A small network was shown many inputs. Here are its activations along a few directions, one row for each input.
In each table, some parts of the input vary, and every possible input appears once, in random order.
A made-up example of a description, with smaller parts first: one of 3 separate values, together with either a single point or one of 11 places around a ring or (one of 4 places along a line, together with one of 5 places around a ring).
Shared parts are said once, and a part with two or three values counts as separate values.

Other details of the inputs vary at random and push rows far along two fixed directions, the same in every table; ignore that.

Table:
x1: [-10.5   6.5 -11.6   1.2  15.0   1.3 -18.5  43.5  24.0 -23.9  -0.6  34.8]
x2: [-23.3  16.5 -25.8   3.2  -5.0  -7.5  10.6  -0.9  22.1 -14.2  -1.2  21.1]
x3: [ 14.4  21.9 -11.5  13.4   4.5 -10.3  -9.6  31.7  25.2 -49.3   5.0  39.2]
x4: [  1.2 -29.8  26.1  17.7  -7.8  10.9  11.8 -51.3 -31.5  57.0  -1.1 -51.9]
x5: [ -4.4  -0.6   2.9   6.6 -17.1   2.0  21.4 -43.8 -17.0  33.8  -5.7 -34.2]
x6: [-24.7  26.4 -48.2  -7.5 -27.8 -21.7  12.0 -40.9  -7.3   5.3  -2.2 -18.3]
x7: [-27.2  21.3 -31.3  -6.5 -29.9 -11.9  20.3 -36.4  -3.0  10.7  -9.8  -1.5]
x8: [ -4.7  22.0 -28.5  -0.6 -10.8 -14.3   6.3  -3.4  18.7 -19.1  -2.8   6.2]
x9: [-12.2  37.3 -35.2  -7.5 -38.1 -23.4  19.3 -41.3 -15.3   2.2  10.7  -8.9]
x10: [ 13.2 -14.8  16.7  22.2   2.6   0.3  -4.2 -14.0 -12.6  13.4   8.1 -12.4]
x11: [ 25.2  20.8  -8.6  -5.2   7.4 -10.8 -14.0  48.4  21.3 -37.2  15.3  30.5]
x12: [-25.1  -4.7 -14.4 -39.2   4.0  12.9   2.5 -20.6  -9.1 -59.0 -18.3  18.6]
x13: [  1.0 -48.4  47.2  32.6  16.6  25.4   0.6 -13.9  -8.7  42.4   3.9 -17.4]
x14: [ 26.5 -11.0  23.6   4.2  19.7  10.3 -10.1  35.8  18.0  -0.6  -2.6  -0.8]
x15: [ 11.6  15.3 -15.1   2.7 -10.8 -17.2   4.5  -1.5   8.4 -16.4  15.8   6.8]
x16: [-10.6  41.8 -29.9 -22.0 -34.4 -20.2  12.5 -25.5 -20.3  11.2   6.0 -13.5]
x17: [  6.3  11.3  -2.5  -0.7   8.5   2.1 -12.9  47.0  27.9 -26.7  -9.2  38.9]
x18: [ 11.6   8.2 -13.0  -1.0  15.3  -2.4 -24.2  45.3  22.2 -29.9  -0.1  23.5]
x19: [ 22.7   4.9 -11.1  13.3   8.1 -14.3 -19.6  31.6  18.8 -42.7  22.1  31.7]
x20: [ -1.8   5.0   6.1 -10.5 -12.4  -6.0  19.7 -32.3 -27.4  46.1   0.1 -49.0]
x21: [ 17.8  23.4  -2.8   0.1   9.4  -7.2 -16.5  46.0  19.1 -37.5   2.3  31.4]
x22: [  1.9   9.0 -17.6   8.5   5.1  -9.4  -4.2  34.3  38.5 -41.5  -3.8  41.7]
x23: [ 32.3 -70.9  90.8 -19.6  53.1  53.8  -5.8  25.4  -6.1 -16.2 -16.9  -4.4]
x24: [ -9.6  -5.8  -1.1 -44.3  23.7  18.7 -16.1  27.6   4.3 -74.8 -18.9  38.0]
x25: [-38.4  32.8 -28.3 -17.8 -22.8  -6.0  14.8 -21.9  -4.5  18.5 -10.3  -3.1]
x26: [  4.2  -3.8   2.5  -8.1 -16.2  -6.7   9.6 -31.9 -37.5  48.9  14.7 -47.2]
x27: [ 48.7 -48.6  67.4  36.1  37.6  17.9  -6.2  29.3  11.2   6.2  11.4  -9.1]
x28: [-23.8   5.0 -11.0 -44.3  -3.0  10.3  13.3 -21.4  -2.4 -62.0 -22.8  19.5]
x29: [ 28.0 -51.8  53.9  19.8  32.5  23.9 -15.6  39.7   5.3  24.8  -0.2  -7.0]
x30: [ 53.2 -48.8  67.9  25.4  33.2  23.6 -24.6  36.0  -8.8  21.7  20.5  -6.9]
x31: [-32.1  16.0 -35.8  -1.5 -28.8 -14.6  11.5 -37.9 -10.6  11.7  -6.5  -4.1]
x32: [ 13.2  -8.4  20.7   5.5   8.1   1.3 -12.0   1.4 -16.6  19.7   5.5 -15.7]
x33: [  4.7 -39.5  44.1  -0.8   1.8  16.8  23.4 -30.3 -27.1  82.0  -6.3 -57.3]
x34: [ 11.7  -5.5  19.3  -0.4   1.2   9.6   1.8  -1.5  -5.1  27.2  -6.5 -20.0]
x35: [  8.5  17.7 -16.3  -0.1   9.3  -3.2 -29.6  43.8  23.3 -35.5  -2.9  34.4]
x36: [-42.7  24.5 -32.3 -12.4 -22.1  -6.0   6.2 -26.3 -15.1  22.8  -6.8  -6.4]
x37: [-31.7  17.7 -43.7  -5.9 -26.6 -19.6  16.2 -36.5  -7.2   9.8  -4.6  -6.5]
x38: [ 32.8 -43.7  49.4  29.0   8.6  13.3  -2.9 -16.4 -22.8  38.2  20.1 -27.6]
x39: [  8.2 -24.8  32.6  28.0  23.2  20.9  -4.4  25.0  24.7  -4.2   0.0  24.3]
x40: [-25.7  10.6 -31.9   8.3  -1.0  -6.9  -1.5   2.9  16.8 -17.1   2.6  25.0]
x41: [-18.4  36.7 -43.8 -19.2 -20.3 -25.1   5.1 -21.1 -19.1   6.9   1.6 -16.9]
x42: [-46.8  39.9 -45.6 -25.4 -27.1 -15.6  20.0 -26.6  -2.9  16.8  -9.8  -9.5]
x43: [  4.9   2.2  -4.9   3.5  12.8   2.2 -23.5  47.9  20.8 -24.4  -5.2  39.6]
x44: [  9.6 -33.7  30.4  19.2   0.6   2.7  12.3 -45.2 -32.8  54.5   9.4 -55.6]
Each input here is: one of 4 places along a line, together with either a single point or (one of 2 separate values, together with one of 5 places along a line).
Changing only the place on the line of 4 turns x7 into x17. The same change can be made to x9. Which row results?
Answer: x16
Changing only the place on the line of 4 turns x14 into x8. The same change can be made to x21. Which row results?
Answer: x3
Which other rows agree with x29 in the place on the line of 4? List them by row number.
Answer: x1, x18, x24, x26, x30, x32, x35, x36, x41, x43
Which other rows does x11 become when the place on the line of 4 takes its other values? List them by row number.
Answer: x15, x19, x26
Which other rows agree with x38 in the place on the line of 4? List them by row number.
Answer: x4, x6, x10, x12, x13, x19, x31, x37, x40, x44

Table:
x45: [ 16.1  18.5  -4.5   8.6 -13.4  -2.1 -16.4  17.7 -12.8  22.4   2.1 -24.4]
x46: [ 26.8  19.4 -16.5 -30.5  -3.9 -16.7 -15.0  -0.1 -16.1 -45.5 -10.4  -9.1]
x47: [-61.1  22.3 -45.9 -19.2 -34.6 -13.0   7.4 -51.1 -19.0  21.2 -24.9  -7.0]
x48: [-33.5  33.6 -41.5  -9.2 -25.0 -22.0  31.7 -12.5  12.7  -9.6 -15.7  20.1]
x49: [-43.2  13.9 -50.7  -4.9 -34.6 -14.0  19.4 -62.0 -32.0  13.8  -7.0   0.9]
x50: [ -7.9  57.8 -45.1  -5.6 -29.3 -19.4  16.3 -16.6  11.4  -7.5   8.6   8.5]
x51: [-11.9  54.7 -42.1   2.8 -33.8 -16.2   0.2 -14.1  11.1 -10.5  17.1   7.5]
x52: [ 21.2 -12.8 -12.3   5.9  -2.3 -12.3 -17.4   2.1 -30.2  22.6  12.9 -12.3]
x53: [ -3.8  31.9 -16.8  14.1 -20.5 -21.0 -15.7  -3.8   2.5 -27.8  11.3  26.2]
x54: [-20.8  13.1 -37.6 -15.9  -7.5 -12.3   1.9  37.5  42.1 -28.7 -22.4  46.8]
x55: [-15.8  21.2 -30.4 -22.8 -10.2  -7.1  12.6 -19.1  -2.0 -69.0 -25.3  22.8]
x56: [-54.9  36.5 -51.6 -21.5 -43.6  -3.6   1.0 -27.1   6.2  10.8 -25.2  -2.3]
x57: [ 21.9 -37.0  49.7  10.2 -21.5  -2.2  40.8 -52.6 -31.2  81.2   8.2 -51.1]
x58: [ 47.2 -46.9  57.1  -9.2  26.6  12.1   0.5 -11.8 -33.0  14.6   9.2 -66.3]
x59: [ 26.4 -36.8  30.6  26.3  -9.2   6.2  -1.6 -25.0 -29.6  31.6  21.2  -6.3]
x60: [ 32.1 -55.0  57.9  35.6  49.7  23.0   0.5  66.3  48.1 -16.7   7.1  27.9]
x61: [-33.4 -29.7 -14.1  -3.5 -17.2  12.7   9.0 -58.8 -34.2  57.8 -12.8 -27.4]
x62: [ 22.9  52.4 -36.3  -1.3   3.9 -27.0 -27.2  61.4  27.7 -47.5 -10.6  44.0]
x63: [ -1.9  25.1 -22.9  -0.6 -21.8 -25.3  20.9  15.1  24.8 -19.2  25.0  12.9]
x64: [-36.8  24.3 -25.7  10.3   8.2 -12.3   2.9  -0.5  13.3 -29.1   2.7  24.7]
x65: [ 53.4 -18.9  57.0  35.0  21.1  16.8  -7.7  24.7  20.5  11.8   4.5  13.1]
x66: [ -6.2 -36.4  24.1 -22.2  13.1  20.6  -0.3 -15.3  -0.1 -22.0 -25.4 -11.3]
x67: [ 27.4  24.4 -24.7 -19.1   5.5 -11.2 -12.6  15.5  28.8 -97.4  14.2  36.5]
x68: [ 50.3 -40.8  58.0  38.0  54.4   6.4 -47.8  76.9  12.9  -9.6  26.0   6.8]
x69: [ 46.3 -50.0  46.8  39.7  31.8  13.4 -22.6  29.3   7.2  -8.5  40.7  19.9]
x70: [-33.5  51.0 -16.5 -92.4 -21.9   3.2  -1.6  -0.9 -40.5 -32.9 -13.0  24.8]
x71: [ 20.3 -41.2  91.1 -54.6  37.5  50.5  -3.9  25.6 -48.3  17.5   6.0 -13.7]
x72: [-31.7  15.6  -4.2   9.1 -23.6   7.1  15.6 -43.6 -14.7  35.5 -17.7 -22.3]
x73: [ 22.2 -65.4  46.7 -10.3  36.3  39.2  -8.3  14.7  12.6 -25.7  -9.7  -7.7]
x74: [  9.1 -26.9   7.1  29.2  39.1  13.3 -16.6  39.6  22.5 -40.2  14.3  48.3]
x75: [ 22.0 -26.1  28.4   3.3 -12.7 -11.0  18.1  -1.1 -24.9  68.0   4.0 -52.4]
x76: [ 22.8  44.2 -32.9   6.6   9.7 -11.0 -38.8  79.9  38.1 -51.0  16.9  40.4]
x77: [-24.8 -13.0   5.0 -24.0  -6.8   4.4  43.7 -85.0 -41.2  12.2 -10.1 -59.0]
x78: [-13.4  -5.9 -39.7   2.2  21.1   6.3 -33.9  56.4  40.4 -61.9   4.1  71.6]
x79: [-28.5   8.1  -0.9   2.3  -9.6   1.4  42.6 -61.1 -18.6  57.5 -13.1 -44.7]
x80: [ -4.0  17.5  -0.4   9.4 -40.3  -4.3  16.6 -62.5 -32.5  58.2   4.4 -44.9]
x81: [ 35.5 -17.2  41.4  15.2  24.0   8.1   3.9   6.0 -13.8  60.6   8.7 -51.8]
x82: [ 65.3 -48.0  65.7   7.7  24.1  21.9  -5.8  -2.7  -7.1 -23.3   2.2  -6.7]
x83: [ 45.1 -37.6  46.1  11.6  20.6  -0.1   7.5  26.1  -2.0  49.8  16.0 -36.0]
x84: [ -1.3  35.7 -24.9  10.5   8.8  -2.4  -7.2  41.3  41.7 -57.1 -20.6  67.0]
x85: [  3.4 -39.4  38.9   8.9  10.7  32.5   5.2  -2.9   4.4  54.2 -30.5 -22.7]
x86: [-31.2  12.4 -33.5 -17.9  -1.1  -5.7  13.7  22.0  38.0 -10.8  -6.9  20.0]
x87: [-20.9  -7.4  14.6  23.4   5.2   2.4   2.6 -10.9 -12.1   1.1 -12.4   4.5]
x88: [-52.2  38.9 -40.2  -2.1 -29.5  -6.1  28.4 -47.1 -10.6  21.2  -6.0 -21.8]
x89: [ 40.0 -19.2   0.7  19.1  34.3  -6.1 -36.7  60.2   8.2 -26.4  28.4  23.6]
x90: [-36.2  36.1 -55.5 -23.8  -8.0  -7.1   9.8 -11.8  24.9   1.6 -21.4  21.4]
x91: [  9.7  -0.2  21.7  26.2  16.4  -8.3 -17.5   7.9  14.1 -11.9  30.0  11.7]
x92: [-13.9  43.1 -40.8  -7.2 -19.4 -36.8 -14.5  -2.1 -17.3  -2.3   0.2  -4.4]
x93: [-16.7 -43.2  36.1  16.6  23.8  23.6 -14.1  10.3  11.2  21.9   2.7  -9.1]
x94: [-47.9   3.0 -16.3 -10.2 -24.8  11.4  10.4 -34.4  -1.6  44.8  -7.9 -37.4]
Changing only one part turns x62 into x81. The same change can be made to x66. Which row results?
Answer: x73
Describe the family of inputs behind these rows.
Answer: one of 2 separate values, together with either a single point or (one of 4 places along a line, together with either a single point or one of 5 places along a line)
Which other rows does x87 become when the place on the line of 4 takes its other values? List them by row number.
Answer: x47, x53, x92
Which other rows does x78 become when the choice among 2 separate values takes its other values? List them by row number.
Answer: x61
Which other rows does x59 become when the place on the line of 5 takes its other values? List them by row number.
Answer: x53, x57, x65, x80
Start at x73 and move only the place on the line of 4, one step at a time. The first step leads to x77. Which rows follow, in order?
Answer: x67, x58
